These are the activations of a small neural network, seen along a few directions. Each row is one input.
Each table varies a few parts of the input and shows all the possible inputs, shuffled.
Descriptions start from the smaller parts, as in this example, which fits no table here: one of 8 places around a ring, together with either a single point or one of 9 places around a ring or (one of 3 separate values, together with one of 6 places along a line).
Shared parts are said once, and a part with two or three values counts as separate values.

Other details of the inputs shift rows strongly along two fixed directions, in all tables alike. That doesn't count.
To show where, the next rows are all for the same input, with only those details redrawn:
[  5 -18   2 -27 -14  -6   7 -21   3  11  -4 -19  -7]
[ 32 -35   0 -15 -20 -11  -4 -25  -6  25   2 -35 -26]
[ 14 -30 -13 -72  -8 -28  33 -53  40  28  -1   6  -3]
[-42  28  21   5  -1  28   3  20 -28 -29 -15 -15  15]
[ 14 -30 -12 -71  -8 -28  31 -51  38  27  -2   3  -2]
[ 28 -36  -9 -50 -14 -23  15 -44  23  31   1 -15 -15]
[-56  23   7 -53  10   7  37 -12  14 -21 -17  23  35]

Table:
r1: [ -8  18  18  33 -12  20 -35  23 -27   1  13 -20   0]
r2: [ -3   6   1  61   9  23 -31  26 -22   3  10  -2  -4]
r3: [  6   9  -4  -3 -11  -1 -14   9  14  21  17   9  -1]
r4: [-37  33   0 -48  15  -1  41  -1  21 -32 -16  32  29]
r5: [ -5  27  -1  68  12  35 -25  54 -40 -23  -4 -10 -10]
r6: [-28  14  10  12  21   5  15   8  -5 -36 -17  15  23]
r7: [-18   2  16  39   8  30  -9  14 -43 -20 -12 -29   1]
r8: [ 34  -6 -22 -34  -3 -23  21  -8  28   5  -2   9 -15]
r9: [ -9  33  16  40  -1  10 -23  51 -35 -39  -5  -7  -2]
r10: [ 32  -6 -12 -12 -12 -22  -6   0  24  20  13  11 -17]
r11: [  9   0  24  52  -4   0 -28  23 -41 -22  -2 -23  -7]
r12: [  5   3  -2   3 -13  13 -13   2  -4  20  11 -16  -6]
r13: [ 23 -40  11   4 -18 -23 -13 -29  -2  20   8 -18 -12]
r14: [ 13  -7 -22   2  13 -13   7  -3  27   9   5  31  -2]
r15: [-61  47   9 -51  16  -6  43   3  24 -43 -16  49  48]
r16: [ 13 -10  -7  -6   7  -7  16 -10   3  -7 -10  -4  -4]
r17: [ 38 -22  -9  -2  -3 -34   0 -11  20   5   5  12 -14]
r18: [-30  30  -2   3  17   4   7  22  19 -24  -1  45  28]
r19: [-34  27 -14  -1  21  22  14  11  13  -1   0  32  19]
r20: [ -9 -32  -7 -45   7 -25  31 -50  37  13  -4  24  17]
r21: [-20  16  -7   4  26  -3  19  12  12 -32 -12  34  17]
r22: [ 60 -48   3  34 -21 -18 -43 -21  -9  48  27 -32 -33]
r23: [-26  18   3  30  10  35 -10  14 -21  -4   2  -6  12]
r24: [-45  28  -4 -18  20   2  16  -2  32  -6   5  57  36]
r25: [ -4  18  -6  34  17  14   3  31 -21 -30 -12   2  -3]
r26: [ 19 -16  22  23 -27  -4 -31   5 -30   8   4 -43 -20]
r27: [ 40 -11 -11  34 -15  10 -35  18 -20  33  20 -31 -36]
r28: [ 34 -41  -9  22  -5  -7 -22 -27  -2  40  17 -12 -19]
r29: [ -9  33  -9   1   8  16   4  31   4 -13  -1  15   4]
r30: [ -8   7  18  18  -8  21 -15  15 -35 -13  -9 -36  -4]
Question: Changing only one part turns r24 into r27. The same change can be made to r13. Which row results?
Answer: r30
Question: What do these inputs look like to the network?
Answer: one of 5 places around a ring, together with one of 6 places around a ring
Question: Change only the place on the ring of 5 in r18. List by row number the other rows that result.
Answer: r5, r10, r14, r29
Question: Change only the place on the ring of 6 in r21. List by row number the other rows that result.
Answer: r2, r6, r14, r20, r28
Question: Start at r25 and move only the place on the ring of 5, one step at a time. The first step leads to r8. Which rows follow, in order?
Answer: r9, r17, r21

Table:
r31: [ 16 -23 -12 -27   4 -24  21 -30  25  10  -3  11   1]
r32: [-29  24  15  30   1  33 -15  23 -29 -12  -1 -13  12]
r33: [ 25 -14 -24 -32   0 -19  21 -21  30  17   0  11 -13]
r34: [-32  10  -9 -40  13   7  27 -19  28   6   0  30  25]
r35: [ 15 -16  -9   9  -5  10 -11  -9  -5  25   9 -14 -15]
r36: [-40  27  23  17   8  13   2  21 -22 -40 -14   6  23]
r37: [-33  12  -6 -41  10   5  26 -20  30   7  -2  29  26]
r38: [ -4   0  13  16   0   0  -6   5 -16 -18  -4  -9   1]
r39: [-38  26  14  20  15  18   5  22 -21 -39 -13   8  23]
r40: [-15  -6 -11 -62   2 -13  30 -40  45  22   4  28  22]
r41: [-26   6  -8 -32  20  -7  37 -16  27 -14 -12  36  25]
r42: [ 37 -18 -12 -12  -9 -16   2 -10  11  16   3 -11 -22]
r43: [ 19 -25   3 -16 -20 -14 -12 -25   6  31  11 -18 -12]
r44: [-19  27  18  22  -2  14 -12  36 -31 -29 -10 -12   4]
r45: [ 22 -35  -5 -48  -7 -44  23 -46  35  18   3  13  -4]
r46: [-50  34  22   9   0  27  -6  20 -22 -20  -6   1  27]
r47: [-20  15   7  40  15  22  -5  26 -31 -28 -11  -3   5]
r48: [ 34 -26 -16 -55 -11 -38  20 -35  40  23   6   7 -15]
r49: [-34  26  -8 -11  31  -6  15   4  42 -22   1  69  35]
r50: [-40  27  19  17  13  15   4  23 -21 -40 -13   7  24]
r51: [ 10 -14   4   0 -12   1 -15 -10  -6  21   8 -19  -7]
r52: [-37  33   5 -26  10   6  23  14   9 -30 -11  24  26]
r53: [ 30 -30  -8  -1   1 -19   3 -20   8  15  -2  -7 -15]
r54: [-18  28   7  29   7  25  -5  38 -26 -28  -9  -7   0]
r55: [ 57 -28   1  90 -29  10 -77  29 -35  45  35 -42 -45]
r56: [  3  10   5   8  -3   5  -4  18 -12 -13  -3 -10  -5]
r57: [-47  33   7  18  14  35  -1  23 -18 -16  -6   5  23]
r58: [  4  10  -1  11   1   8  -3  17 -10 -10  -6  -7  -8]
r59: [ 24 -15 -17 -38  -4 -22  18 -21  28  13   2   8  -9]
r60: [  7 -19  -6 -38 -10 -15   6 -35  25  29   9   1   1]
r61: [ 14  -9   9  37 -15  18 -33   9 -33  13  10 -36 -16]
r62: [  5   9  -7  14   4  11  -1  18 -11  -8  -5  -5 -11]
r63: [ 19  -7   3  -6 -13 -14  -6   3  -4   3   0 -15 -14]
r64: [ 30 -24   7  29  -6  -9 -19   1 -22   4   1 -29 -20]
r65: [ 19 -19  -8  15   3  -5  -1  -7  -4   4  -4  -8 -13]
r66: [ 90 -30 -16  57 -22 -22 -51  16 -12  42  31 -29 -57]
Question: Changing only one part turns r45 into r43. The same change can be made to r38. Which row results?
Answer: r60
Question: What do these inputs look like to the network?
Answer: one of 3 separate values, together with either a single point or one of 11 places along a line
Question: Change only the place on the line of 11 in r48. List by row number the other rows that result.
Answer: r33, r42, r44, r52, r54, r56, r58, r59, r62, r63
Question: Change only the choice among 3 separate values in r61. List by row number the other rows that result.
Answer: r39, r59
Question: Change only the choice among 3 separate values in r65. List by row number the other rows that result.
Answer: r33, r57
